These are the activations of a small neural network, seen along a few directions. Each row is one input.
In each table, some parts of the input vary, and every possible input appears once, in random order.
A made-up example of a description, with smaller parts first: one of 2 separate values, together with either a single point or one of 11 places around a ring or (one of 4 places along a line, together with one of 8 places around a ring).
Shared parts are said once, and a part with two or three values counts as separate values.

Other details of the inputs shift rows strongly along two fixed directions, in all tables alike. That doesn't count.

A family of inputs:
R1: [ -4 -69  17 -28  60  28   2  61  44   9  -7 -73  33  25]
R2: [ 36   8 -35  -3  14  27 -20  34  17 -32 -29 -33  13   3]
R3: [ -4  -3  94 -21  14 -24   3  32 -14  22  55   3   1  14]
R4: [-59  18 -83  36 -38  11  -8  -5  21 -11 -23 -36  24 -29]
R5: [ -8 -47 -38  11  24  24  -8  -1  26  -8 -42 -35   1  10]
R6: [ 35   0 -31  -2  13  27 -25  36  15 -33 -38 -26  12 -10]
R7: [ 43 -10  85 -33  30 -20   6  10  -3   9  25  22 -11  35]
R8: [-56  21 -79  41 -17  29  -4 -12  24 -23 -35 -16  15 -41]
R9: [-47  45 -36 -12 -70 -29  19 -40 -33  30  42  45  -7 -21]
R10: [ 21  11 -37  -3   4  27 -27  44  14 -16  -5 -50  24  -2]
R11: [-42   0  26   8 -19 -38  30 -21 -20  44  33  21 -12  -9]
R12: [ 39 -24  90  -4  34 -22 -13  -6  -9   6  22  21 -21  33]
R13: [  6  -1 -32 -10  -4  29 -21  31  33 -15  -7 -49  25   9]
R14: [ 16  21  32   6 -24 -10  12 -28 -26  -1  30  41 -14  12]
R15: [ 29  16  25 -23 -21 -20   3 -23 -16   6  10  50 -20   4]
R16: [-30  62 -18  26 -74 -34   6 -45 -28  16  31  40 -18 -24]
R17: [ 32  -6 -29  26  20  23 -38  18  11 -36 -33 -36   3   0]
R18: [ -8  -9  18  -4 -12 -12  37 -35 -28  25  24  40 -16  12]
R19: [  2 -19 -40 -15  18  24  -4  15  35 -17 -34 -29  22  14]
R20: [ 22 -52  84 -26  50 -26  22 -12 -11  28   1  21 -21  27]
R21: [-37 -67  28 -15  59  25   5  78  39   4  -3 -83  37   8]
R22: [-25 -31  96   4  54 -17  29   8  -7  34  26  18 -13  -1]
R23: [ 18 -65  37  -8  74  21 -16  34  39 -24 -46 -52  22  23]
R24: [ 20 -41  73 -42  42 -22  32   3  -5  36  19  22 -13  35]
R25: [  9  37 -84  36 -34  37 -14   1  -5 -44 -25 -17  11 -19]
R26: [ 11 -30  88  -8  36 -13  19   1 -14  15  33  21   2  32]
R27: [-24  45 -78  48 -38  14 -23  17   5 -26 -20 -40  16 -40]
R28: [-26   5 -11  37  20  33 -17  27  34 -34 -26 -38  15 -25]
R29: [ -2  10  12 -32 -21 -23  13 -22 -16  36  42  31  -2  14]
R30: [ -5  26 -41   6 -51 -27   3 -79 -29  16   6  64 -31  -1]
R31: [ -8  18 -48 -25 -56 -22  30 -62 -27  30  -3  69 -30 -13]
R32: [ -1  32 -42 -22 -57 -25  16 -61 -26  18   2  73 -20 -12]
R33: [ 21 -13 -22   7  14  23 -24   4  27 -40 -47 -32   5   2]
R34: [-22  48 -75  52 -18  32 -19   8   7 -38 -31 -19   5 -52]
R35: [ 61 -11  89 -10  43 -25  -8   7 -25  -1  10  19 -20  14]
R36: [-13  74 -32   2 -71 -25   2 -19 -51  16  44  41 -16 -31]
Description of these inputs: one of 4 places along a line, together with one of 9 places around a ring.
The inputs of R29 and R1 match in every part but the place on the line of 4. If R23 is changed in the same way as R29 into R1, which row does it become?
> R20
Change only the place on the ring of 9 in R10. List by row number the other rows that result.
> R2, R6, R17, R25, R27, R34, R35, R36
Change only the place on the ring of 9 in R12. List by row number the other rows that result.
> R3, R7, R13, R14, R15, R16, R28, R33

A family of inputs:
R37: [ -3 -36  68 -17  57 -14  20  -6   6  29   3  22 -16   9]
R38: [-38  53 -86 -10 -54   4   4 -15   3  17   3  10   2 -39]
R39: [-25 -44 -23  -3  38  21   2  21  32 -13 -58 -38  12 -13]
R40: [-30   7 -79   7 -53   9  26 -48  -1 -12 -39  19  -7 -20]
R41: [-12  -9  57 -27  23   2   7  31   9  21  49  -3  16  17]
R42: [  8  32  -2  -3 -41 -34  20 -59 -58  48  60  69 -37   6]
R43: [ 25 -24  53  -5  19 -14  16   4 -28  20  42   4  -4  37]
R44: [  3  -4  89  25  16 -34 -22  -6  -7   2  27   1  -9  11]
R45: [ 13  28   4   0 -61 -64  -5 -72 -54  47  47  52 -40  12]
R46: [  0   3  73  22  48 -11  -2  21  -5   8  17   6 -11 -14]
R47: [ -7  32 -91  13 -38  -4  -1 -32 -20  19  -4  11 -22 -26]
R48: [ 51  -1  62 -25  31   1  -6   1  -8  -1  25  35 -11  27]
R49: [-34  10 -74  16 -58 -13 -10 -68  13   1 -31  17 -11  -4]
R50: [-24 -14 -23 -15  15  16  -6  62  30  -3 -22 -52  33 -22]
R51: [ 27 -33  60 -11  22 -22  17  20 -31  23  25  -6 -11  21]
R52: [-19 -47 -28  10  26  45  11   9  44 -30 -39 -38  31  20]
R53: [-24 -45 -33  11  40  48  -1  13  52 -21 -38 -36  23   9]
R54: [-33  56 -67  47 -44  24  -5 -34  -5 -20   0  18  -5 -34]
R55: [-25 -17 -23  -6   2  13 -37  40  51 -17 -15 -76  35  10]
R56: [ 31 -11 -28 -13  30  24 -23  42  24 -34 -54 -32  13 -12]
R57: [-14 -11  -5  40  16  32  -7  44  20 -43 -35 -53  23 -17]
R58: [  8  29   2 -13 -40 -55  21 -47 -72  52  35  62 -43 -18]
R59: [ 41 -11 -17  -6  21  45 -15  29  29 -46 -31 -31  27  26]
R60: [ 51   1  61 -31  41 -15  -6   9  -8  10  10  30 -20  10]
R61: [ 27  41 -79  -5 -60  12   1 -25 -10 -30 -35  25  -9 -14]
R62: [ -2 -10  70 -34   2 -21  25  31 -11  22  38   5   7  11]
R63: [ 37 -19 -16   0  18  18 -50  21  44 -43 -41 -52  19  18]
R64: [-35  46 -80  -6 -72  14  16 -20  -1  -3  17   8  20  -8]
R65: [ -1  -4  75  17  38 -19   0  26 -17   3   8   4  -6 -18]
R66: [  2   3  83  24  20  -7  12   7 -18  -5  35  16   2  15]
Describe the family of inputs behind these rows.
> one of 5 separate values, together with either a single point or one of 5 places around a ring
The inputs of R46 and R37 match in every part but the choice among 5 separate values. If R65 is changed in the same way as R46 into R37, which row does it become?
> R39
Change only the choice among 5 separate values in R53. List by row number the other rows that result.
> R41, R42, R48, R54
Change only the choice among 5 separate values in R55. List by row number the other rows that result.
> R44, R45, R49, R63

A family of inputs:
R67: [ 14 -14  93  13  44  -6   5  11   9  -5   8   6  -3  14]
R68: [-32   8  26  -5 -29 -50  21 -47 -35  37  30  51 -28 -19]
R69: [ 18 -20  83   8  34 -22 -20   4  10   6  25  -7   1  33]
R70: [-35 -40 -16  -3   9  26   2  40  46 -10 -22 -61  33  10]
R71: [-20  14 -60  37 -37  10  -8 -23 -12 -14 -15   0  -4 -25]
R72: [ 12  25  10 -28 -19 -24  27 -38 -38  33  33  73 -16   3]
R73: [-20  26 -59  36 -31  24   9 -21   0 -17 -14   5  -7 -25]
R74: [ -4 -23  -5  15  14  32 -20  36  45 -44 -28 -60  37  22]
R75: [ 20 -16 -15  -9  34  37 -25  30  41 -47 -36 -30  24  12]
R76: [ 30 -34  60 -31  31 -14  17  24 -10  19  18   0   8  33]
R77: [-11  53 -57   3 -54   4  -8  17  -7 -11   6 -16  12 -24]
R78: [ 19  26 -63  -7 -48   8  -8 -28   8 -31 -24   2   5   2]
R79: [ -4  29 -80   9 -26  11  17 -22  -7  -3 -33  16 -10 -23]
R80: [ 17 -26 -23  -7  36  49 -13  37  28 -33 -25 -35  21   8]
R81: [ -1  34  43  -3 -27 -24  11 -47 -22  10  43  72 -14   6]
R82: [-18 -37 -23  22  37  23 -18  37  36 -10 -17 -75  29  13]
R83: [ -4 -25  77   5  52  -7  26  19  -5  17  16  -3   1   8]
R84: [  1  25  41  17 -29 -41  -2 -49 -37  11  22  60 -26  -4]
R85: [ 44 -31  64 -15  43  -7 -12  12  -8  14  20 -10 -13  33]
R86: [  6  56  24  -5 -36 -45  -8 -12 -44  33  57  33 -27 -11]
R87: [ -5 -32 -19  29  29  34 -27  33  34 -22 -15 -71  20  15]
R88: [-10  10 -79 -11 -40  -3  -9 -31  13  13 -19  -2 -10 -14]
R89: [  5  64  33   2 -31 -34  17  -8 -44  24  42  53 -28 -34]
R90: [ -6 -38  74   7  48 -21   7  19 -16  19  16  -8   4  10]
R91: [ 33 -34  58 -19  46 -22  -2  14  -6  29  21  -6  -4  28]
R92: [-38 -32 -11  12  38  33   6  33  46 -16 -38 -58  20 -14]
R93: [  7 -36  65 -45  48  -3  11  22  12  20  13  11   3  16]
R94: [ 40 -23  70  -7  49   1  15  20  -9   5   6  13 -18  13]
R95: [ 14  16 -76  -5 -50  20   3 -20  -6 -18 -13  -1   1  -2]
R96: [  8  16 -72  15 -33  11 -12 -22 -18 -15 -31   8 -15 -20]
R97: [ -9 -46 -22  -9  38  19 -19  39  32 -14 -55 -53  14  -7]
R98: [  3  50  33   2 -31 -48  -3  -7 -54  24  42  45 -25 -31]
R99: [ 33  22  30  -5 -22 -42  -4 -47 -39   8   8  67 -34  -3]
R100: [-45  11 -75  11 -43  -4  -5 -29  15   9  -5 -13  -4 -15]
R101: [-31  17 -67  11 -49   4  16 -17  -4  -1   0  -4  13  -3]
R102: [ 29 -24 -16   4  34  28 -45  27  42 -33 -44 -60  19  23]
R103: [-14  12 -72 -24 -54   3  10 -22   6   5 -19   8   0  -7]
R104: [ -8 -28  73 -10  50   1  16  25   1  18  29   2  20  21]
R105: [ 12  37 -63  13 -29  14  -5 -29   7 -32 -42  19 -14 -17]
R106: [-26  25 -65  19 -35  33   1 -19   3 -18   0   8   8 -14]
R107: [ 11 -32  76  -5  25  -2  12  24  -5   5  33 -11   7  36]
R108: [ 16  16  14 -12 -21 -51  20 -45 -56  36  23  68 -32 -10]
R109: [ 13  10  78 -17  33  -4  -5  52  -6   9  44   0  13  -6]
R110: [-18  20 -72  -6 -28   7  15 -24   9   0 -36  14 -14 -29]
R111: [-43 -31 -15  -5  30  40  -3  34  48 -12 -22 -48  35  -2]
The inputs of R67 and R74 match in every part but one. If R105 is changed in the same way as R67 into R74, which row does it become?
> R78
The inputs of R106 and R87 match in every part but one. If R72 is changed in the same way as R106 into R87, which row does it become?
> R91
Describe the family of inputs behind these rows.
> one of 5 places around a ring, together with either a single point or (one of 2 separate values, together with one of 4 places along a line)
Change only the choice among 2 separate values in R91. List by row number the other rows that result.
> R82
List by row number the other rows that have the place on the ring of 5 in common with R108.
> R68, R71, R84, R90, R96, R97, R98, R99
A walk changes only the place on the line of 4. It starts at R67 and steps to R73. List the rest of the walk in order.
> R83, R92

A family of inputs:
R112: [  1  33   4  -4 -36 -44   9 -66 -31  24  10  75 -37 -16]
R113: [ 25   8 -78  18 -18  31 -30  -2  12 -46 -54 -22  11  -7]
R114: [-18  23 -56   3 -17  14 -16  20   4  -3  -5 -21  13 -29]
R115: [ -4   0 120  -7  22 -31  27 -27 -23  26  56  71 -16  17]
R116: [-25  -1 -58  23 -19  19 -14  10  32 -13 -19 -52  17  -4]
R117: [ 10 -59  23 -22  53  24   5  38  32 -13 -28 -41  18  25]
R118: [ 51 -10  81  -8  28 -14  -2   3 -21  -3  16  23 -15  26]
R119: [  7  17 -72   0 -20  28  -2  -1  12 -12 -16 -11   5  -4]
R120: [  0 -18  55 -15  41  24  -3  44  27 -12  21 -20  31  23]
R121: [ -8  11 -53  21 -14  15   8 -29   5  -8 -24   9 -10 -13]
R122: [-32   9 -48  22 -24   4 -10   2  12  -1  -3 -36  13 -10]
R123: [-34   0 -55   4 -11  21   9  21  20  -7 -28 -36  20 -22]
R124: [-11 -18  75   0  18 -34  -4  14 -18  33  44  -3  -3   9]
R125: [ 19 -59  29  -6  47   9 -21  24  27  -9 -19 -46  17  37]
R126: [  6 -16  81 -28  16 -35  43  -9 -36  42  43  46 -17  17]
R127: [ 29  -2  65   8  29  -3  -9  40   2 -11  10 -18   1   7]
R128: [ 42  -4  79 -40  19 -28  15 -15 -29  31  44  53 -26  30]
R129: [ -8  38  -5   2 -39 -31  13 -62 -24  19  10  64 -36 -18]
R130: [ -1  12 -42   9 -19   4   5 -48  -4  -5 -21  29 -20  -9]
R131: [ -3  34  -5   2 -63 -40  25 -73 -45  39  45  68 -36  10]
R132: [ 31 -20  43   5  45  18 -27  52  25 -33 -20 -49  16   9]
R133: [ 17 -38  62 -11  29 -13   1  -3   0  14  18  -4  -6  39]
R134: [-14  41  -1  10 -38 -30  22 -53 -27  26  18  62 -35 -20]
R135: [-42   3 -49  23 -27  28 -12  -5  32 -26  -2 -29  31   6]
R136: [-30  -7 -75  26 -20  20 -16   0  10 -10 -18 -42  17 -10]
R137: [ -6  23 -21 -27 -51 -35  19 -47 -24  23   6  56 -21 -10]
R138: [-37   6 -43  -2 -22   4   8   8  -2   7 -13 -10   9 -29]
R139: [-13 -10 -63  -2 -16  26  17   0  16 -10 -29 -17   9  -3]
R140: [-15  38  -7   9 -42 -37  24 -70 -56  34  30  85 -41 -25]
R141: [ 24   0  90 -31  20 -41  17  -4 -48  47  65  55 -22  13]
R142: [-32  33 -19  19 -26 -21   6 -30 -25  18   6  38 -21 -36]
R143: [-27   0 -66   2 -18  25   8  15  29 -13 -35 -34  16 -17]
R144: [  0  52 -15  18 -39 -15  -1 -11 -27  -4  15  20 -14 -23]
R145: [ 27 -37  32 -26  58  14 -27  57  36 -11 -17 -46  23  18]
R146: [-20 -49  48 -11  49  34   9  53  42 -19  -7 -42  42  20]
R147: [ 15  58  -9  11 -55 -29  17 -49 -56  10  34  65 -31 -14]
R148: [ 16   8  98   2  18  -7   1  14 -13 -11  40  25   5  21]
R149: [  5 -35  58 -28  35  -7  11  25  14  10   0 -12   5  15]
R150: [  3  24 -50  24 -24  13 -14   0 -15 -24 -11  -5   2 -22]
R151: [-17  28 -66   4 -17  22  -9  19  14 -10 -12 -30  15 -23]
R152: [ -7  18 -88   6 -17  34  -5   7  13 -17 -21 -27  15 -14]
R153: [ 42 -32  43 -34  46   1 -10  22   6   4   1   0   2  31]
R154: [  4 -52  53  -2  52   6 -21  45  37  -7  -6 -64  21  29]
R155: [ 16 -61  14 -27  48  17  -1  32  28 -11 -34 -33  19  25]
R156: [-22   9 -66  27  -7  23   4 -16   8 -15 -31  -9   0 -22]
R157: [  0 -54  45   8  56  13  -6  43  22   0   3 -61  23  29]
R158: [  1  -8 -74  13  -4  24 -14 -26  19 -25 -55  -5   0 -10]
R159: [ 26  51  -2  -3 -51 -37  -8 -45 -38   3  13  59 -27 -12]
R160: [-29 -10 -70   3 -14  25   7   7   7  -8 -29 -23  15 -20]
R161: [ -7 -14  76   6  46 -17  11  17  -3  19  15   5  -9  -2]
R162: [ 39 -20  44  10  39  17  -7  37   7 -21  -6 -26   7  18]
R163: [ -8  35 -32  24 -25   1 -19  14 -13 -19  -4 -10   1 -31]
R164: [-10   3 -42   3 -29  -9 -20 -21  11  -3 -12 -12   3   1]
R165: [ 19  -2  60 -21  26 -10   4  28   1  20  29   1  -3  13]
R166: [  3  22 -50 -11 -19  13 -13   1  16  -9 -13 -11   4 -10]
The inputs of R134 and R116 match in every part but one. If R130 is changed in the same way as R134 into R116, which row does it become?
> R133
The inputs of R166 and R154 match in every part but one. If R151 is changed in the same way as R166 into R154, which row does it become?
> R122
Describe the family of inputs behind these rows.
> one of 5 separate values, together with either a single point or (one of 2 separate values, together with one of 5 places along a line)
Change only the place on the line of 5 in R123. List by row number the other rows that result.
> R137, R138, R143, R149
Change only the choice among 5 separate values in R131. List by row number the other rows that result.
> R119, R121, R139, R162
